These are the activations of a small network on made-up records, seen along a few directions, one row for each record.
Records have a field called K. Each example row is followed by its value.
Other fields move the rows too, some of them a lot.
In the rows, 500 means zero.
Strong random noise was added to every row along 10 fixed directions; ignore it. To show where, here is one row again and again, with new noise each time:
[611 572 530 133 422 599 459 354 570 474 691 426 398 220 642 480 394 520
 538 512 354 658 366 664]
[364 600 605 451 579 615 785 776 604 335 451 475 560 671 588 515 395 400
 611 542 204 451 223 311]
[571 473 398 643 761 721 417 764 534 623 576 518 474 553 522 632 600 459
 257 344 143 496 523 504]
[522 518 467 375 739 486 467 629 489 673 493 487 645 419 636 557 482 646
 429 390 389 590 708 476]
[566 460 421 582 522 350 297 466 389 622 429 437 468 546 509 501 577 490
 476 467 714 496 741 639]
[472 305 524 370 698 596 468 720 430 682 530 425 517 314 679 399 425 627
 360 458 493 495 683 577]
[644 453 627 575 520 414 404 317 526 552 417 375 308 384 542 424 668 386
 451 565 509 694 569 531]
[432 615 373 340 500 449 502 585 411 506 491 501 420 530 365 557 432 505
 556 616 742 561 467 701]
[342 714 246 315 620 378 472 778 400 527 513 596 827 703 612 676 349 646
 667 328 543 304 688 529]
[527 668 524 532 342 343 429 370 628 309 494 493 611 497 624 578 653 409
 590 394 500 379 499 423]
[289 481 509 738 216 466 429 564 780 318 507 494 512 751 390 487 348 567
 331 583 557 193 289 481]
[458 728 293 510 503 355 395 542 566 537 478 584 674 673 312 742 486 649
 424 451 651 494 572 556]

[573 516 584 446 491 493 570 427 451 455 480 486 579 478 608 464 525 400
 610 446 504 515 433 399]
k10
[665 438 620 537 543 583 708 497 350 473 422 456 567 554 524 499 609 322
 644 434 418 558 454 352]
k9
[383 494 466 588 490 365 312 427 524 536 473 506 384 533 636 380 467 470
 536 543 496 422 625 537]
k17
[601 585 634 517 352 394 472 173 608 355 522 492 496 455 644 477 602 370
 640 454 360 531 410 362]
k12
[559 457 385 727 512 545 472 712 208 506 362 457 364 776 347 519 609 193
 562 539 782 389 462 658]
k6
[593 579 448 447 399 652 597 559 483 405 554 528 539 449 356 640 564 398
 448 485 607 486 292 561]
k11
[731 676 409 238 468 637 577 487 411 514 566 451 604 448 429 685 466 466
 559 425 577 638 299 602]
k8
[445 763 377 468 547 266 376 327 493 441 507 680 572 291 550 607 775 455
 561 389 648 475 684 438]
k14
[608 538 605 473 345 670 630 428 624 339 541 480 430 346 317 570 599 407
 389 578 554 609 157 477]
k18
[794 430 548 444 414 635 627 385 226 427 528 403 473 491 483 512 609 234
 732 426 578 590 379 548]
k9
[400 578 553 600 727 680 695 720 695 478 462 575 356 553 337 577 561 466
 315 627 115 679 283 356]
k17
[576 647 241 294 431 463 359 550 432 463 664 580 625 258 393 759 704 610
 415 377 808 449 693 774]
k5
[570 438 537 567 412 561 400 415 647 481 609 431 408 458 488 492 495 547
 373 504 322 531 462 557]
k1
[537 450 570 578 457 468 602 403 439 544 347 477 481 636 358 442 444 469
 510 593 683 568 369 425]
k7
[642 371 361 575 502 705 446 656 198 500 585 512 567 595 679 499 565 262
 591 222 469 176 503 559]
k7
[652 247 562 477 260 572 355 295 452 615 559 346 320 468 365 365 304 591
 410 626 730 592 447 731]
k2
[478 538 434 490 480 341 371 437 364 487 448 460 264 444 472 437 632 356
 623 604 747 538 608 687]
k1
[479 344 568 762 507 455 391 458 518 506 451 531 459 463 561 389 688 417
 386 430 526 343 617 391]
k10
[648 483 492 471 357 494 453 450 475 423 571 455 745 395 689 566 627 452
 550 260 575 325 593 482]
k16
[500 450 531 443 678 491 610 638 328 632 411 478 690 645 671 461 357 515
 641 426 427 492 588 359]
k12
[293 395 494 647 522 573 554 781 528 425 469 539 504 628 512 448 438 471
 428 519 519 250 436 461]
k11
[536 498 550 356 557 651 541 502 686 585 607 504 660 468 539 556 271 747
 384 432 157 616 404 383]
k18
[462 626 534 830 629 484 547 558 644 428 371 544 335 517 399 559 870 307
 336 546 421 552 419 370]
k3
[367 442 511 513 643 431 476 581 541 534 501 533 521 426 597 457 516 644
 488 501 385 494 716 452]
k4
[464 498 577 699 260 516 412 267 750 227 651 592 383 237 457 490 784 407
 323 472 505 338 362 442]
k14
[410 677 458 485 562 309 486 537 617 527 390 531 645 467 416 598 551 648
 389 543 651 558 611 436]
k13
[508 451 546 347 383 343 541 516 439 496 416 420 744 469 563 501 456 650
 599 471 797 420 666 494]
k5
[452 442 526 544 546 561 516 655 545 537 480 492 563 567 570 479 408 568
 412 477 465 404 478 453]
k2
[539 482 609 444 524 549 641 492 491 508 462 520 593 295 468 508 579 496
 401 494 689 558 425 399]
k15
[483 473 550 388 379 463 485 411 600 481 543 485 529 391 493 483 427 656
 445 568 561 533 516 562]
k4
[545 428 414 467 389 469 338 388 381 543 599 509 513 478 585 454 434 510
 543 404 646 373 620 644]
k15
[745 528 557 611 347 341 347 215 525 475 457 378 480 540 648 480 637 374
 591 405 453 530 597 509]
k16
[381 658 331 479 507 513 357 569 486 397 622 569 192 489 487 533 592 318
 555 554 435 431 437 734]
k3
[403 414 537 414 249 594 608 627 501 329 556 407 469 618 516 402 286 469
 605 592 539 284 302 598]
k8
[621 388 511 600 471 592 511 584 500 576 459 482 679 486 346 589 564 599
 271 423 670 469 535 478]
k6
[399 638 349 436 688 371 433 680 282 617 356 443 312 797 621 398 326 344
 745 614 477 519 547 639]
k13

Here are new rows. What is K for each?
[295 423 649 415 407 452 587 489 620 388 458 492 442 269 629 297 446 534
 474 644 721 390 411 457]
k11
[262 603 407 605 630 371 519 622 510 509 380 565 260 742 324 473 445 488
 552 745 474 604 532 563]
k17
[647 589 502 344 544 546 538 407 572 604 528 518 622 348 360 663 519 661
 362 485 564 768 479 492]
k2
[456 474 449 319 691 606 365 468 406 529 697 565 280 258 880 346 509 348
 624 386 119 475 567 578]
k7
[280 536 466 423 704 494 625 819 486 540 416 521 535 643 532 469 359 566
 551 564 391 453 526 447]
k13
[638 400 510 785 374 640 419 438 691 569 536 426 513 834 282 591 321 626
 272 518 202 563 335 467]
k4
[488 760 331 367 326 468 386 435 568 332 615 595 517 516 525 602 493 447
 606 429 500 357 366 601]
k6
[561 418 607 727 354 496 414 345 679 450 516 517 573 392 472 517 654 510
 244 437 566 394 448 370]
k12
[536 709 632 490 327 339 538 256 823 271 492 560 715 265 510 621 748 580
 419 444 520 537 483 294]
k6
[457 593 503 360 367 448 399 356 803 594 591 485 637 465 427 561 207 885
 284 552 412 597 458 507]
k3
[612 505 442 561 433 337 196 204 507 642 524 436 400 558 604 455 501 521
 555 439 383 555 738 597]
k3
[348 595 500 474 763 408 565 667 452 423 432 599 449 354 749 459 752 338
 650 441 323 454 701 379]
k11
[533 470 370 626 267 507 313 455 471 428 592 508 487 694 457 538 458 461
 553 410 524 267 505 613]
k2
[208 391 417 713 440 460 338 583 665 482 584 617 440 577 455 428 394 659
 271 556 520 220 553 534]
k12
[552 373 483 437 190 585 355 429 585 444 650 397 447 442 458 472 361 574
 367 545 673 376 367 724]
k5
[614 534 475 484 673 635 627 599 432 583 498 542 633 579 432 644 521 488
 460 409 375 626 419 390]
k12
[573 796 321 494 618 570 527 629 503 437 544 641 643 576 417 822 684 402
 507 345 325 517 416 458]
k4
[646 416 452 470 555 645 397 608 356 550 602 423 510 472 725 506 564 368
 541 298 359 392 581 591]
k3
